Here are a small network's activations along a few directions, averaged over the inputs that share one value of a field.
Related values have similar rows: they may be neighbours, one step apart, or belong to one group.
In the rows, 500 means zero.
Random noise pushes rows far along 5 fixed directions. That doesn't count. These rows show it; they differ only by the noise:
[464 432 502 421 426 432 431 433 448 458 457 494 444 592 621 386 564 642
 420 527]
[535 417 454 528 351 428 490 292 371 583 449 687 410 286 507 474 431 361
 570 394]
[401 418 572 563 319 463 569 475 617 683 234 702  76 364 330 711 486 387
 584 344]
[459 732 750 598 527 559 458 600 416 465 663 607 860 326 744 567 356 247
 578 500]
[475 514 537 589 422 331 495 441 395 446 651 456 814 120 853 436 353 428
 646 530]
[631 474 375 540 420 586 598 337 468 702 504 805 367 385 267 693 513 258
 534 286]
[357 455 537 489 464 384 581 693 746 482 467 300 438 542 662 630 617 777
 478 559]


Field DUF:
tise: [403 659 782 492 638 662 480 799 606 474 348 512 415 563 340 515 410 290
 560 537]
mari: [570 476 545 476 396 543 423 343 366 563 432 718 372 551 448 441 504 414
 490 414]
nilim: [515 350 373 487 528 458 537 514 591 543 441 396 400 564 342 467 503 598
 463 506]
rav: [506 581 549 528 499 509 453 471 355 456 470 410 662 445 424 329 411 455
 545 612]
voba: [450 582 639 526 482 509 457 585 479 495 591 611 572 437 717 517 506 406
 479 381]
kisa: [483 436 448 523 435 523 534 415 516 562 436 547 403 555 356 584 575 568
 498 428]
nidib: [541 369 245 645 360 462 601 238 473 693 433 593 356 179 211 532 402 291
 695 391]
nobo: [577 368 362 514 468 529 473 354 425 594 413 702 247 417 354 415 464 405
 481 407]
tal: [317 418 538 601 397 266 551 502 414 547 383 324 514 178 552 412 363 502
 704 635]
dak: [367 621 850 571 342 581 350 474 319 577 320 775 446 422 493 579 359 249
 598 477]
kag: [638 485 394 364 575 612 459 513 589 317 609 385 521 774 561 428 615 742
 282 569]
rom: [422 495 493 529 439 438 511 319 273 529 450 533 497 340 388 399 429 414
 621 545]
muvod: [444 552 605 523 428 480 479 353 275 559 426 646 477 424 377 582 429 324
 579 493]
tegi: [699 753 494 421 641 864 479 449 437 604 712 899 529 885 166 763 646 282
 285 263]
daba: [374 441 515 545 621 424 543 737 747 452 526 236 498 333 605 531 424 520
 614 642]
zil: [586 545 352 513 431 452 543 294 258 559 631 561 824 368 524 494 490 442
 576 495]
somek: [543 413 298 415 578 446 558 534 499 455 573 273 606 821 458 428 650 752
 371 574]
kilan: [607 572 535 534 608 610 563 598 732 545 480 611 400 512 308 686 452 263
 468 385]
zupa: [263 317 662 501 328 349 454 610 746 521 159 414  46 521 605 521 519 710
 466 531]
mopo: [308 638 819 538 458 441 459 827 794 376 402 325 385 529 810 623 489 645
 500 547]
miz: [632 446 200 525 494 496 633 304 367 634 582 579 519 503 249 485 586 447
 555 431]
vugom: [633 319 173 446 602 470 670 527 616 485 575 245 551 514 316 485 619 680
 490 526]
tumun: [662 305 193 406 576 496 471 361 518 405 548 341 510 555 479 236 609 718
 421 576]
zotel: [609 560 441 540 597 507 609 636 742 472 569 427 511 352 606 686 458 463
 490 376]
feg: [494 630 758 545 561 627 301 474 441 359 501 627 585 408 742 329 233 179
 517 489]
kede: [597 330 295 489 484 413 599 424 536 572 428 491 300 405 337 480 472 522
 577 440]
nipe: [566 549 411 464 488 547 527 529 359 597 608 579 629 666 437 643 582 532
 458 497]
durig: [525 558 456 465 586 615 615 558 548 523 587 510 536 663 330 679 677 595
 440 513]
naka: [744 619 369 571 608 628 484 331 329 542 794 694 740 370 460 574 476 295
 546 423]
puna: [548 417 486 548 497 319 438 322 366 394 532 471 614 175 731 240 295 405
 624 512]
The values of DUF form 5 separate groups.
- List the group mates of mopo, in the order listed. => mari, voba, tegi, zupa, naka
- List the group mates of dak, in the order listed. => kisa, muvod, zil, nipe, durig
- List the group mates of kilan, in the order listed. => nobo, kag, zotel, feg, puna
- List the group mates of rom, in the order listed. => rav, nidib, tal, somek, miz
